Here are a small network's activations along a few directions, averaged over the inputs that share one value of a field.
Related values have similar rows: they may be neighbours, one step apart, or belong to one group.
Random noise pushes rows far along 11 fixed directions. That doesn't count. These rows show it; they differ only by the noise:
 409   54   61 -220 -150  117  -75 -216  -51 -152 -224 -149 -316  -88  431  -47 -275 -197  119   34  313
 152 -344 -508  -93 -410  443 -184 -363  277   24  256   32  -78 -173  -63 -401 -510 -303  322   53 -365
-118  293 -240  -51 -399  -21   11  124  164 -326   14 -317  329  222   64  541  434   60  -86 -212 -212
 233  285  285 -240 -305  -19 -134   71  110 -434 -329  112 -194  111   81  258  262    9 -406  133  295
 420  296  337   41 -217  315 -554 -256 -252  454  352   84  101  105  233  921 -172  363 -626  313  111
-128  -36  -14   56  489 -214    8 -510 -129 -323 -393   34  339   31 -243   31   59   95   98   44  469
 274  155  664 -311 -238  197 -101  228   29 -107   37  -44 -619  -41  430 -114  225 -398   75  -76   47
-106   34 -196  354 -280  171 -149 -634   69 -322   74  114  432  236 -302  524 -212  313  -16   87    1
 216   93  282   73  253 -182   70  940   -7  321   85  121 -422  109  375  233  418   75  -15  -57  202
 220  245   -4 -104 -544 -140  184 -188  208  297 -611 -125  -63 -102 -110  -66 -425  262 -579  398   22
 231  102   22 -438   71 -125 -424  459  127  419  -14  125   34 -113  -44   -6  323  -41 -679  304 -151
 216  237  147 -211  340  -81   57 -112  -29  661 -284 -178   55  -79  130  178  144  324 -694  267  123
  12 -155   92  843  403 -336 -244  213  173  134  460  235   40  504  364  236 -233  225  586   -2 -410


Values of Fidi:
n5:  110 -122   73 -217 -320  -44   -6   -6 -396  339 -180  102  -92 -435  -20 -423 -631 -217 -148  135  138
n8:   78 -246 -880 -119 -315  292 -365  890  222    7  721  476   40  131 -314  421  191  178 -469   97 -125
n7:   13 -122  149 -296  372   49  175 -201  -32  -95 -146 -107 -263 -117   18 -569  228 -380  250 -159   80
n4:  285   53  548   22  258  305  -43  -49 -221  245  276   -4 -432  -90  303    2   58  -32  -38  -15   53
n1: -382  -51 -196  227  169 -124  178   37  169 -461  248   -2  238  359 -122   94  421   74  291 -222  -94
n2:  -25  -68  318 -171   86  392 -408 -243 -263  123  388  193    2 -206 -194   37  150  -26 -174  -41 -139
n3: -287  370  277 -298  -90 -227 -250  174 -424  -71  150 -346  474   44   33  186  159 -162 -158 -134 -235
n6:   -3  -12 -201  164 -499   68  448   66  107  321 -107  -50 -181 -290  -10 -155 -529  109 -155   44 -277
n9:  -90   89  307 -122  577  127 -527   80 -199 -649  440  305   71  280  318  493  709    1 -292 -118  176
Fidi is arranged as a ring.
List every value one step from n8, in the order listed.
> n1, n3
List every value one step from n5, in the order listed.
> n6, n9

Values of Fulod:
k7: -211   -5  276 -257 -229 -521  333  603 -350  462 -447 -375   69 -506  -65 -523 -239 -450  141  -50    3
k5:  -21 -215  553  223   84  406  156 -289  143  423  276  116 -397  -10  -80 -297  -95   10   95  175  -91
k14:   45 -162 -396  -16  323 -473 -241  548  -55  115 -139  221  152  -24  133 -260 -438   54  205  207   54
k13:    5  352 -516  -18  -26 -334  -92 -408 -129  294 -159 -345  768  226   63  633 -297  610 -597  110  -97
k12: -325  -61  -69  422 -146  111  437 -388   14  368  259 -344  323   56 -315   24 -235  290  275  -90 -123
k11: -172   85  345   -8 -237  550   11 -426 -107  407  425 -209  132 -217  -35  223  195   85 -347  -98 -389
k3: -128  -63  134 -394   86  352  200 -172   44  534   68 -406 -107 -301  361 -557   -6 -357   99 -172 -462
k15:   13 -160    3  357   19  -51  253  199   21  726  -16  115  -78   58  -98   91 -274  267   23  222   79
k2:   55  -99 -133 -624  381 -225 -372   87  332 -382 -294   24   88  -64 -109 -386  490 -473 -163   48 -156
k8: -264 -170 -118  185 -225 -287 -173  667 -410   34  217  414  143 -129 -671  162 -342  -19  275  121  430
k10: -177 -241  -89  453 -258  426  431 -500  126 -443 -146  673 -306 -125 -814 -112 -140  289   32   38  433
k1: -158  -44   76   53 -218 -692 -482  128   24  -38  -57   28  384   89 -455 -540 -361 -197   41  291 -400
k4:  188  321   26 -251  175 -319 -227  652  133   39 -236   69 -110  141  138  305  571   78 -445   27  -68
k6:  461  256 -300 -420  199  -61 -137   98  108 -252 -358  118  -62   32  143  279  521  180 -629   83  333
k9:  -18   34 -152  106  131 -398  163  347 -313 -547 -564    7    5 -225 -135  -65   55 -105  264 -105  673
Fulod is arranged as a ring.
A walk along Fulod starts at k14 and steps to its neighbour k13. Put k5, k2, k8, k10, k4 in the order it reaches them.
> k8, k5, k2, k4, k10
List every value one step from k11, in the order listed.
> k7, k9

Values of Gona:
v11:  -43 -109 -594 -257  264 -467   77  122  -97  216 -420 -428  397 -362 -226 -348  170 -192  -15  -51   17
v1: -148   61  203  227  206  -43  415 -368  -48  -40  -38   41   46  169  -56  119  136  366 -205  -59   21
v5: -303   48   13 -106 -165   75 -130  496 -299 -120  254  107  251  -85 -457  318  422  120 -205  -87  311
v14:   19 -109  205  472 -174  -91 -457 -231  149   31  228  409  165  113  -78 -175 -656   62   94  237 -535
v3:   69 -126 -494  193 -451  -88 -151  135  189  345  121   10   23 -157 -266  -95 -659  -35  152  178 -360
v13:  169  -40 -515 -266  -51  502  335   52  222  200 -242  197 -221 -329 -243   -6  375  197 -742  123  295
v2: -131  -75  239  357 -463 -288 -101  135  136  357  130  147  184  182 -344   -5 -399  201  133  235 -395
v15:  -64 -258   21  379  153 -305   35  -98  280 -187  -96  274  -35  275  -36 -364 -434  -70  345  156 -100
v4: -138  -32 -416 -172 -318  535  178  -79  -86 -356  183 -382  107  -80  114  318  358 -109  174 -508 -105
v8: -439  209  -72  778 -181 -654  278   11  -37   17 -170 -242  615  414  -60  339 -526  483  358  109 -275
v6: -198  285  340 -510 -260 -429 -191  853   60 -113    1 -279  133   29  108  -25  572 -492 -186  -54 -381
v10: -167  181  178  -11  -53   71  150  371 -152   13 -100  354  -17  -26 -302  427  375  368 -529   -6  373
v7:  526  153   83 -117  509 -301 -451   -7   52 -124 -244   95 -220   67  547  166  104   71 -353  278  248
v9:  277  -32 -312 -350   95  335  350  -26  313 -189 -228   -6 -530   46  253 -332  265  -41  -14 -106  319
v12:  281  261 -526 -301 -384  -72 -112 -125 -174  417 -302 -306  376 -137 -128  361 -444  195 -363  204  196
Gona is arranged as a ring.
A walk along Gona starts at v12 and steps to its neighbour v9. Put v11, v5, v4, v8, v7 in the order it reaches them.
> v8, v5, v4, v11, v7
How many steps from neighbour to neighbour lead from v2 to v3, at the fewest?
> 3
List every value one step from v10, in the order listed.
> v1, v14

Values of Gabiz:
f8:  270  -36   18   54  426  271  405 -309 -155  193 -147 -350 -250 -154  394   44   37  -25  315 -176  408
f1:   84  -72  484  386   40 -136  -97  -55 -405 -140 -198  599  -47  -54 -116  106 -409  138  142  139  613
f9:  273  311  143   43 -915  247   14  193   58 -369  -40  115 -343  136   22  630  -38  124  -69  -49  266
f3: -245  200 -113 -263 -537 -379  441  584   51  -94 -456 -600  -77 -127   54 -420  -26 -265  241 -166  -46
f7: -191 -145  119 -109 -110 -359 -158 -296  -66 -874 -351  -51   28  -87  -37 -552 -196 -348  299 -121   53
f6: -160  201    7 -141  720 -402   85  659  -61  410   96 -336  214  125  274  380  894   90  -55 -182  135
f5:  139 -360 -682 -142  941 -312 -181  375  326  242  -65  525  107  102    4 -450   68  313 -515  300 -102
f2:  250 -120 -214  384  -14  111  226  224   12   46   79  259 -278  273   45  296 -297  290  116  136  422
f4:   20  369  309  310 -390 -399   92 -517  -15 -327 -601 -115   80   88  -48  151 -477  160 -102  179  -38
Gabiz is arranged as a ring.
How many steps from neighbour to neighbour lead from f3 to f8, at the fewest?
> 4
List every value one step from f6, in the order listed.
> f9, f2
